These are the activations of a small neural network, seen along a few directions. Each row is one input.
In each table, some parts of the input vary, and every possible input appears once, in random order.
Descriptions start from the smaller parts, as in this example, which fits no table here: one of 8 places around a ring, together with either a single point or one of 9 places along a line or (one of 2 separate values, together with one of 6 places along a line).
Shared parts are said once, and a part with two or three values counts as separate values.

Other details of the inputs vary at random and push rows far along two fixed directions, the same in every table; ignore that.

Rows:
x1: -11 -35  61 -11 -65  68  44 -50  66  32 -17  46
x2:  -37   92 -252  157   10 -126  -13   81 -170  -21  -58  -25
x3:  16 -47  71 -18 -70  78 -11 -42  44  28 -32  53
x4:  12  13  95 -42  23  49  21 -31  58  34  59  64
x5:  16  25  70 -86  14  45 -17 -60  65  40  41  47
x6:  45 -88  66  37 -70  69  20 -56  63  22   2  29
x7:  12 -44  71   0 -44  47  43 -39  79  48 -12  44
x8: -322 -279  493 -270   16 -193  111  225 -305 -329 -120 -905
x9:  40 -21  46 -44  47  58   7 -21 141  10  -3  22
x10:   10  113 -279   90   96 -123  -64   90 -125  -46  -26  -46
x11:   22   82 -252  125  126 -115  -47   90 -122  -90  -42  -40
x12:  -67  162 -236  102   74 -149  -35   68 -173  -34   -6    3
x13:   2  13  90 -45  19  43  25 -32  66  39  56  59
x14:   25  101 -269  112  122 -124  -38  109 -109  -59  -31  -44
x15:   25  -83   70  -34 -121   33  -26  -37   17   60   25   68
x16:  52  -7  49 -72  28  67 -22 -33 102  21  18  25
x17:  66 -18  57 -49  54  65   3 -12 117   8  13  27
x18:  -12   93 -237  150   16 -118  -17   89 -192  -24  -42  -23
x19:  -34   38 -267  127  -56 -165  -60   90 -197   -3  -27  -14
x20:   20   35 -245  188    2 -118  -24   80 -171  -39  -33  -48
x21:  11 -23  75 -15 -60  64  31 -36  53  56  -4  44
x22:  37 -46  85   2 -36  56  31 -39  52  36  -3  52
x23: -20   1  75 -41  14  48  37 -46  78  16  43  62
x24:   16  -77   62  -45 -126   27  -16  -29   29   76   29   59
x25:   2  -1  98 -27  24  54  14 -52  54  11  46  72
x26:  14  19  74 -79  14  45 -23 -68  60  29  33  48
x27:    8  107 -229  138  113 -128  -23  106 -147  -80   -9  -17
x28:  11 -15  64 -29  30  56  45 -24 115 -14  24  51
x29:  18 -32  62 -36 -75  69  -1 -22  59  58 -20  43
x30:  16  -7  74 -26  33  49  33 -17 116   6  24  46
x31:  24 -85  42  23 -80  64  42 -50  88  27   0  20
x32:  65 -24  61 -42  55  67  -4 -21 114  -2   6  30
x33:  43  -4  83 -30  40  57  28  -9  94   4  41  53
x34:   5  11  73 -71  14  49 -23 -81  60  16  27  53
x35:   -5  110 -287   98   94 -127  -63   82 -112  -49  -40  -46
x36: -20  32 101 -53   8  51  -1 -68  37  14  38  82
x37:  27 -34  68 -33 -71  74  -4 -21  49  52 -18  47
x38:  20 -29  84  -5 -56  70  21 -44  41  41  -8  53
x39:  21 -19  28 -71  18  66  -7 -48 123   4   2  23
x40:  -50  166 -230   95   76 -145  -36   74 -185  -29    7    5
x41:   26  -78   68  -41 -122   31  -20  -27   20   70   32   63
x42:   2 -36  56 -28 -78  66   0 -29  72  54 -33  42
x43:  33  -3  78 -33  36  52  32 -10 102  10  37  48
x44:  -20   23 -245  134  -48 -151  -71   77 -223  -30  -24   -7
x45:  38 -42  81  -5 -36  53  38 -30  54  45   4  47
x46:  29 -78  52  27 -78  57  31 -43  90  48   0  17
x47:  -43  158 -216  101   80 -138  -45   66 -197  -46    3    9
x48: -42  34  81 -68  -3  45  22 -62  62  18  35  72
x49:  29 -40  76  -8 -41  49  42 -31  64  52   1  44
x50:   21   40 -250  181    1 -120  -17   89 -169  -29  -25  -53
x51:  -4 -44  47 -33 -80  74  12 -36  71  33 -33  45
x52:  -25   78 -230  163   17 -112  -23   69 -196  -48  -57  -19
x53:  26 -38  71 -26 -70  76 -11 -31  46  42 -25  51
x54:  42 -21  51 -57  29  71 -29 -54  98  -2   5  32
x55:  36 -29  35 -47  44  66  19 -28 140  -9  -3  28
x56:   -5  -88   45  -41 -131   32   -4  -43   43   53   16   64
x57:  51 -12  52 -65  29  69 -29 -42  98  11  11  28
x58:  27 -56  85  10 -36  59  31 -51  51  22 -10  55
x59: -11  21  60 -82   7  36 -12 -68  87  41  25  40
x60: -341 -214  482 -352   64 -199   56  192 -292 -332  -83 -900
x61:  45 -74  58  19 -75  60  30 -35  76  51  13  17
x62:  -41  164 -221   95   80 -140  -39   75 -193  -35   10    7
x63:   6  26  63 -88   9  40 -13 -61  73  46  38  43
x64:  -22  122 -212  123   95 -133  -29   83 -179  -49   11   -5
x65: -15   9  85 -38  17  40  26 -39  79  35  43  56
x66:  32 -17  86 -15  41  61  21 -29  89 -19  27  59
Each input here is: one of 6 places along a line, together with either a single point or one of 4 places along a line or one of 6 places around a ring.
Changing only the place on the line of 6 turns x42 into x29. The same change can be made to x7. Which row results? -> x49
Changing only the place on the line of 6 turns x14 into x55. The same change can be made to x43. Which row results? -> x28
Change only the place on the line of 4 in x8. List by row number the other rows that result. -> x1, x31, x51
Which other rows agree with x36 in the place on the line of 6? List them by row number. -> x3, x6, x11, x25, x34, x44, x52, x54, x58, x66
Which other rows agree with x27 in the place on the line of 6? List them by row number. -> x15, x20, x22, x26, x32, x38, x47, x53, x57, x64
